A small network was shown many inputs. Here are its activations along a few directions, one row for each input.
In each table, some parts of the input vary, and every possible input appears once, in random order.
A made-up example of a description, with smaller parts first: one of 5 places around a ring, together with either a single point or one of 11 places along a line or (one of 3 separate values, together with one of 6 places along a line).
Shared parts are said once, and a part with two or three values counts as separate values.
In the rows, zero is written as 128.

Other details of the inputs vary at random and push rows far along two fixed directions, the same in every table; ignore that.

Table:
row 1: [135 202  99 101  79 106 168 144 143  83 169]
row 2: [112 174 166 118 153 148 141 127 139 144 131]
row 3: [160 164 101 103  57  93 188 159 121  67 185]
row 4: [151 102 133 101 117 126 139 137 112 139 135]
row 5: [172  78 113 128 120 132 114 143 119 123 129]
row 6: [ 84 234 141  92 173 166 116 133 166 188 128]
row 7: [188 158  82  92  74  96 160 152 161  79 159]
row 8: [119  57 109 171 110 112  97 122 111 108 125]
row 9: [196 165  81  81  69  97 172 149 155  74 164]
row 10: [199 127  74 107  61  96 175 118 113  63 175]
row 11: [ 90  98 137 153 142 149  86 114  98 137 102]
row 12: [117 154 153 107 125 132 159 119 133 122 128]
row 13: [ 50 157 169 125 172 174 100 102  92 183 102]
row 14: [ 81  46 165 188 173 147  59  98 128 156  69]
row 15: [147  75  87 176 148  86 146 150 101 148  59]
row 16: [110  34 148 179 153 155  78 123  76 156 112]
row 17: [179 190  59 147  87  52 221 153 111  94 129]
row 18: [134  54 149 167 111 119 120 133 127 111 112]
row 19: [169   9 102 154  69  89 130 160 126  99 133]
row 20: [100  62 139 169 129 132  94 133  94 132 118]
row 21: [120  41 162 183 156 148  92 120 118 147 102]
row 22: [ 96 174 139  80 141 145 126 120 133 148 106]
row 23: [144 160 140 118 147 137 140 124 146 122 138]
row 24: [105 100 126 162 154 147  73 108 107 143 113]
row 25: [196  44 117 133  87  93 171 133 115  77 158]
row 26: [105 200 141  92 169 150 138  97 149 136 121]
row 27: [117 209 130  92 149 155 129 139 155 160 133]
row 28: [ 87  82 157 175 187 150  57  87 136 169  81]
row 29: [144 196 111 104  93 112 177 154 134 103 190]
row 30: [100  79 152 141 157 149 106  97 120 137  88]
row 31: [ 64 211 169  81 164 153 117 139 139 182 111]
row 32: [117 154 139 127 124 123 136 124 156 109 122]
row 33: [197  45  99 132  68  93 150 167 125  92 156]
row 34: [ 41 238 155 112 158 155 128 126 137 173 136]
row 35: [153 136 121 129 122 112 132 122 154  95 135]
row 36: [124  64 112 178 134 129  74 106 108 133 120]
row 37: [140  84 137 156  98 106 143 134 142 101 131]
row 38: [167 213  94  54  90 117 183 132 154  99 157]
row 39: [194  52 101 147  97  96 135 126 134  63 137]
row 40: [ 52 151 153 130 173 168  75 116 145 192  79]
row 41: [107 136 133 107 131 141 110 134 134 139 101]
row 42: [ 96 206 154  65 136 134 141 132 130 160 127]
row 43: [ 95 219 146  69 175 172 131 120 138 178 120]
row 44: [135  41 131 147 107 118 103 151 116 129 112]
row 45: [ 69 224 144 115 159 151 134 130 137 168 155]
row 46: [ 70 212 157  98 169 163 123 138 157 197 125]
row 47: [129  60 120 165 142 138  75 110  91 125 114]
row 48: [ 98  49 135 164 142 158  83  96  79 141  90]
row 49: [ 89 153 168 118 208 173 105  94 128 171 102]
row 50: [146 146 118 105 102 123 169 129 105 115 169]
row 51: [115 221 130 102 149 152 136 126 126 141 156]
row 52: [186 163  86 113  80  99 168 149 131  76 194]
row 53: [108  66 134 146 135 139  78 130 125 146  87]
row 54: [199  35  92 143  92 106 137 122  89  84 159]
row 55: [120 204 145 116 156 133 138 117 166 142 146]
row 56: [172 110 114 125  82  97 161 132 145  66 141]
row 57: [174 210  85 101  83  94 179 141 151  90 206]
row 58: [118 190 126 157 173  86 163 127 124 157  70]
row 59: [185  15  85 159  87  97 103 133 132  98 125]
row 60: [145  15 135 151 130 133  96 147 101 142 109]
row 61: [ 93 174 168 118 145 145 138 125 142 140 116]
row 62: [111  45 164 183 190 159  61 108 117 162  87]
row 63: [148 202 132 111  99 110 187 136 168 110 173]
Description of these inputs: one of 3 separate values, together with either a single point or (one of 4 places along a line, together with one of 5 places around a ring).
- The inputs of row 14 and row 8 match in every part but the choice among 3 separate values. If row 37 is changed in the same way as row 14 into row 8, which row does it become? => row 34
- The inputs of row 12 and row 13 match in every part but the choice among 3 separate values. If row 35 is changed in the same way as row 12 into row 13, which row does it become? => row 24
- Which other rows does row 44 become when the choice among 3 separate values takes its other values? List them by row number. => row 18, row 20
- Which other rows does row 61 become when the choice among 3 separate values takes its other values? List them by row number. => row 3, row 31

Table:
row 64: [137 103 127 133 127 123 124 137 129 132 120]
row 65: [121  61 146 157 142 143  99 112 106 139 114]
row 66: [ 89 175 148 128 152 151 110 120 140 148 121]
row 67: [156 145 111 118 105 120 147 129 136  98 159]
row 68: [137 121 136 129 134 130 137 127 125 130 121]
row 69: [ 75 220 134 103 151 146 137 127 112 164 132]
row 70: [ 89 191 148 118 146 143 120 125 145 141 127]
row 71: [134  93 124 149 126 116 118 125 134 125 109]
row 72: [106 127 138 118 127 140 115 129 124 142 128]
row 73: [142  86 122 147 123 132 113 124 120 117 134]
row 74: [126  80 130 153 154 130  99 109 122 135  96]
row 75: [100 118 157 147 159 153 103 108 118 148 115]
row 76: [171 119 106 121 109 102 151 129 135  98 143]
row 77: [134 152 134 125 119 125 144 123 133 106 141]
row 78: [155 127 112 118  92 113 149 139 135 103 161]
row 79: [109  98 143 150 161 143  95 117 126 159  96]
row 80: [162 101 117 127 102 105 155 145 131 101 139]
row 81: [105 185 141  96 155 152 123 127 133 158 115]
row 82: [122 188 127 109 140 126 140 118 150 131 124]
row 83: [115  87 134 155 142 126 105 122 132 138  98]
row 84: [151 147  97 136 105  98 167 140 118 111 140]
row 85: [153 104 120 119  95 118 146 128 119 104 148]
row 86: [143 143 119 112  97 114 150 140 138 108 159]
row 87: [103 122 148 139 156 140 116 121 130 151 105]
row 88: [143 152 119 118  99 114 151 139 143 103 160]
row 89: [143 150 123 109 135 124 139 128 133 127 133]
row 90: [139 132 124 128 121 116 137 133 141 126 129]
row 91: [142 106 125 137 132 122 122 125 130 129 119]
row 92: [113 164 129 100 134 147 126 122 130 139 138]
row 93: [128 183 126 111 107 114 154 136 150 103 152]
row 94: [128 122 113 144 133 119 138 137 104 139 118]
row 95: [139 156 122 100 116 126 143 142 136 128 132]
row 96: [135  86 128 132 120 127 119 143 121 131 114]
row 97: [106 125 142 119 127 138 116 129 123 141 127]
row 98: [129 108 130 124 122 128 129 143 127 131 116]
row 99: [145  77 120 155 119 126 107 124 121 107 127]
row 100: [101 166 119 143 146 123 136 122 119 147 108]
row 101: [111 107 142 137 133 136 112 127 125 139 126]
row 102: [116 129 136 134 140 128 128 130 138 139 115]
row 103: [121  68 133 141 124 139  99 126 112 138 120]
row 104: [137 115 134 138 135 126 134 122 128 127 119]
row 105: [137 115 121 138 131 131 118 118 127 110 132]
row 106: [128 167 130 115 142 131 134 121 141 138 126]
row 107: [160 105 114 127 101 104 146 147 135 108 138]
row 108: [ 99 138 126 135 154 141 121 134  99 163 101]
row 109: [138 117 121 133 133 134 122 119 125 116 141]
row 110: [162 142 109  97 108 115 153 138 131 108 143]
row 111: [140 162 125 106 131 124 142 132 138 128 135]
row 112: [124 112 139 142 125 125 122 124 126 113 128]
row 113: [117  73 140 159 148 132  98 125 123 147  98]
row 114: [ 92 137 157 137 156 149 110 116 126 149 121]
row 115: [142 164 119 115 103 119 151 136 144 107 161]
row 116: [171 105 108 123 102 106 145 140 131 105 139]
row 117: [118 136 138 132 128 130 126 130 134 126 138]
row 118: [118 184 116 132 120 115 146 130 115 122 139]
row 119: [103 182 138 118 155 138 123 115 147 150 110]
row 120: [154  97 126 124 112 122 141 137 118 115 124]
row 121: [124 145 127 115 139 141 125 119 128 130 141]
row 122: [135  95 122 126 113 132 116 129 118 125 134]
row 123: [126  61 132 153 135 140  94 121 112 137 120]
row 124: [120 106 128 121 140 146 108 118 115 136 127]
row 125: [153 128 113 130 109 121 134 127 133  96 146]
row 126: [154 140 110 111 100 119 148 134 135 105 160]
row 127: [143  92 116 123 110 129 121 130 118 118 139]
row 128: [130 107 134 123 125 130 131 139 122 130 117]
row 129: [137  92 122 148 127 117 116 122 132 124 109]
row 130: [146 168 118  92 112 122 151 143 137 121 139]
row 131: [149 122 119 121 107 109 151 146 138 112 136]
row 132: [120 120 139 141 145 131 126 114 131 132 105]
row 133: [106 180 126 135 137 127 136 127 110 138 139]
row 134: [139 127 120 121 122 132 129 124 128 121 145]
row 135: [ 94 121 151 123 143 147 109 121 118 152 119]
row 136: [128  76 130 155 134 119 119 121 128 124 104]
row 137: [131 115 125 142 122 130 116 125 131 116 130]
row 138: [154 136 113 123  99 116 146 134 137 101 158]
row 139: [112 104 144 137 136 137 115 122 120 137 127]
row 140: [141  99 125 133 128 124 122 133 127 131 120]
row 141: [ 80 221 135 114 156 142 137 124 116 162 136]
row 142: [107 142 136 134 141 127 126 124 145 138 108]
row 143: [ 98 165 146 108 152 149 117 134 133 164 109]
- Describe the family of inputs behind these rows. => one of 2 separate values, together with one of 4 places along a line, together with either a single point or one of 9 places along a line
- The inputs of row 140 and row 123 match in every part but the choice among 2 separate values. If row 106 is changed in the same way as row 140 into row 123, which row does it become? => row 67
- The inputs of row 92 and row 81 match in every part but the choice among 2 separate values. If row 141 is changed in the same way as row 92 into row 81, which row does it become? => row 94
- The inputs of row 100 and row 118 match in every part but the choice among 2 separate values. If row 95 is changed in the same way as row 100 into row 118, which row does it become? => row 122
- Which other rows does row 76 become when the choice among 2 separate values takes its other values? List them by row number. => row 109
- Which other rows does row 108 become when the choice among 2 separate values takes its other values? List them by row number. => row 69
- Which other rows agree with row 100 in the choice among 2 separate values and the place on the line of 4? List them by row number. => row 71, row 74, row 82, row 83, row 119, row 129, row 132, row 136, row 142

Table:
row 144: [121 107 125 151 116 118 128 139 121 123 118]
row 145: [132 109 114 156 128 119 117 118 124 116 120]
row 146: [109 188 134  85 139 152 132 127 131 148 137]
row 147: [102 234 129 106 123 121 168 141 147 132 136]
row 148: [113 135 151 108 172 149 110 129 159 163  78]
row 149: [113 158 122 125 145 131 126 136 121 158 113]
row 150: [114 157 124 129 150 127 128 133 118 160 109]
row 151: [141 126 120 133 118 130 122 122 135 113 148]
row 152: [ 74 141 156 155 175 146 109 123 115 166  87]
row 153: [153 103 107 134  81  97 151 149 127  92 150]
row 154: [112  63 130 176 153 142  77 108 112 142  98]
row 155: [143 151 121 137 131 116 159 115 130 110 136]
row 156: [136  99 111 136 126 124 120 137 113 137 120]
row 157: [175  81  98 145 106  89 149 144 103 110 123]
row 158: [113 205 135  71 129 154 144 124 134 140 144]
row 159: [103 194 129 116 143 143 124 116 146 137 139]
row 160: [131 149 139 102  99 128 147 134 137 115 163]
row 161: [182  86 105 144  78  84 185 144 121  73 152]
row 162: [105  83 149 139 130 142 101 125 118 139 127]
row 163: [ 94  90 141 139 167 165  78 120 105 175  98]
row 164: [142 128 124 128 139 118 153 129 111 139 121]
row 165: [172 140 108  80  87 120 163 137 127  91 168]
row 166: [105 225 127 116 145 125 143 113 143 132 127]
row 167: [178  46 119 127  70 104 141 141 116  75 166]
row 168: [113 192 147 103 144 158 126 118 144 135 153]
row 169: [103  72 173 151 165 150  81 122 150 170  65]
row 170: [120 187 146  97 157 132 134 116 188 136 114]
row 171: [192  85  77 119  65  90 159 152 122  82 161]
row 172: [ 97  33 145 175 143 141  72 123 104 152  98]
row 173: [178  99 117 119  93 119 138 130 129  77 170]
row 174: [135 115 130 132 125 136 111 117 131 119 145]
row 175: [108 197 134  97 112 128 151 141 148 128 160]
row 176: [116  45 135 190 168 128  80 101  97 139  82]
- The inputs of row 145 and row 149 match in every part but one. If row 166 is changed in the same way as row 145 into row 149, which row does it become? => row 150
- Describe the family of inputs behind these rows. => one of 3 separate values, together with either a single point or one of 10 places along a line
- Which other rows does row 158 become when the choice among 3 separate values takes its other values? List them by row number. => row 160, row 168
- Which other rows agree with row 147 in the choice among 3 separate values? List them by row number. => row 144, row 152, row 153, row 160, row 161, row 162, row 167, row 169, row 172, row 175

Table:
row 177: [138 144 141 116 127 124 127 114 150 109 130]
row 178: [106 134 147 157 143 148 110 113 124 127 127]
row 179: [167 148 112 113 127 101 157 142 143 116 141]
row 180: [130 161 117 143 107 110 151 140 148  99 146]
row 181: [187 126 100 125 106 102 170 149 140  96 146]
row 182: [147  33 137 139 133 155  97 115 109 112 119]
row 183: [162  99 109 124  89 118 149 118 113  90 179]
row 184: [115  83 144 143 130 140 100 146 131 148  93]
row 185: [124  92 149 149 145 150  99 109 136 123 103]
row 186: [139 183 108 112 105 122 147 118 148 103 179]
row 187: [182 119  94 144  83  97 147 124 107 104 148]
row 188: [132  80 131 160 111  97 138 135 114 101 130]
row 189: [113  83 140 139 128 132 103 134 136 157  97]
row 190: [132  86 125 154 134 130  90 115 115 114 143]
row 191: [ 93 210 139 126 141 119 137 130 152 131 139]
row 192: [143  84 122 164 106 115 124 110 123 102 145]
row 193: [104 229 129 106 139 153 135 121 148 124 163]
row 194: [122 123 118 120 112 136 123 133 117 139 156]
row 195: [160  87 129 104 115 128 125 120 124  98 146]
row 196: [127  97 129 130 143 149  93 103 147 130 121]
row 197: [147 126 125 114 109 123 137 123 110  98 174]
row 198: [142 127 116 127 144 112 133 132 128 130 118]
row 199: [140 112 127 155 136 122  99 117  92 139 115]
row 200: [104 141 116 132 155 132 123 112 110 155  98]
row 201: [165  47 131 156 148 116 115 132 114 136 110]
row 202: [104 106 154 114 162 169  97  96 125 153 116]
row 203: [131 192 134 107 123 107 145 134 172 116 130]
row 204: [ 48 181 165 141 172 151 122 110 133 174 105]
row 205: [125  78 137 113 135 147  85 134 123 148 116]
row 206: [109  70 136 144 142 146  79 132  97 152 130]
row 207: [ 90 156 137 134 132 139 127 146 128 147 125]
row 208: [164 197 106 119  97 115 160 135 117 107 151]
row 209: [150  92 124 123  98 103 128 155 140 116 123]
row 210: [157 169 115  88 111 119 138 124 164  91 159]
row 211: [139 196 112 106 135 123 165 139 144 125 134]
row 212: [ 48 182 173 145 180 162 119 119 127 169  99]
row 213: [105 132 149 151 147 134 103 109 122 130 129]
row 214: [110 143 118 129 155 131 128 115 121 154 103]
row 215: [ 89 211 123 112 157 148 136 127 115 157 102]
row 216: [171 171 112 102 116 106 183 136 152 124 154]
row 217: [ 74 168 150 119 160 177  95 132 117 176 130]
row 218: [125  77 120 156 159 130 109 116 118 153  96]
row 219: [ 97 162 148 132 152 136 115 114 165 154 101]
row 220: [170 109  84 134  97 100 160 141 108  90 128]
row 221: [130 168 123  75 110 140 138 137 152 139 149]
row 222: [139  62 103 155 130 107 109 128  85 125  97]
row 223: [139  31 143 138 114 141 104 144 103 133 104]
row 224: [162 108  80 131  90  93 161 133 106 103 130]
row 225: [165 101 112 128  91 125 148 130 108  82 175]
row 226: [134 128 125 116  93 126 156 152 110 112 157]
row 227: [113  80 161 151 148 124 108 123 127 140  86]
row 228: [142 194 114 101 134 118 169 131 155 136 142]
row 229: [137 159 107 121 132 123 150 135 125 122 120]
row 230: [149 105 107 135  82  90 149 158 124  96 154]
row 231: [124 172 138  77 106 131 158 139 142 142 142]
row 232: [131  92 146 106 117 128 120 142 116 136 120]
row 233: [111 179 138  94 112 124 154 145 116 129 159]
row 234: [175 114 104  92  76 123 147 156 142  95 158]
row 235: [ 56 165 162 116 159 166 114 120 112 186 122]
row 236: [113 109 152 140 135 124 128 118 141 142  99]
row 237: [ 57 185 154 147 171 148 107 111 146 170 110]
row 238: [114 189 141 119 137 132 137 132 170 128 116]
row 239: [126 124 115 130 151 118 123 125 114 136 105]
row 240: [129  76 113 154  97 108 131 143 120 121 136]
row 241: [119 115 146 135 141 141 110  99 145 133 113]
row 242: [106 138 121 130 161 129 115 120 105 149  95]
row 243: [147  45 125 152 134 148  84 114 132 109 114]
row 244: [142  70 142 159 165 143 111 129 116 154  98]
row 245: [145 174 134 108  99 108 179 145 157  98 133]
- Describe the family of inputs behind these rows. => one of 3 separate values, together with either a single point or one of 6 places along a line or (one of 2 separate values, together with one of 8 places around a ring)
- The inputs of row 208 and row 199 match in every part but the choice among 3 separate values. If row 234 is changed in the same way as row 208 into row 199, which row does it become? => row 205
- The inputs of row 245 and row 236 match in every part but the choice among 3 separate values. If row 215 is changed in the same way as row 245 into row 236, which row does it become? => row 224
- Which other rows does row 207 become when the choice among 2 separate values takes its other values? List them by row number. => row 184
- Which other rows does row 203 become when the choice among 2 separate values takes its other values? List them by row number. => row 191
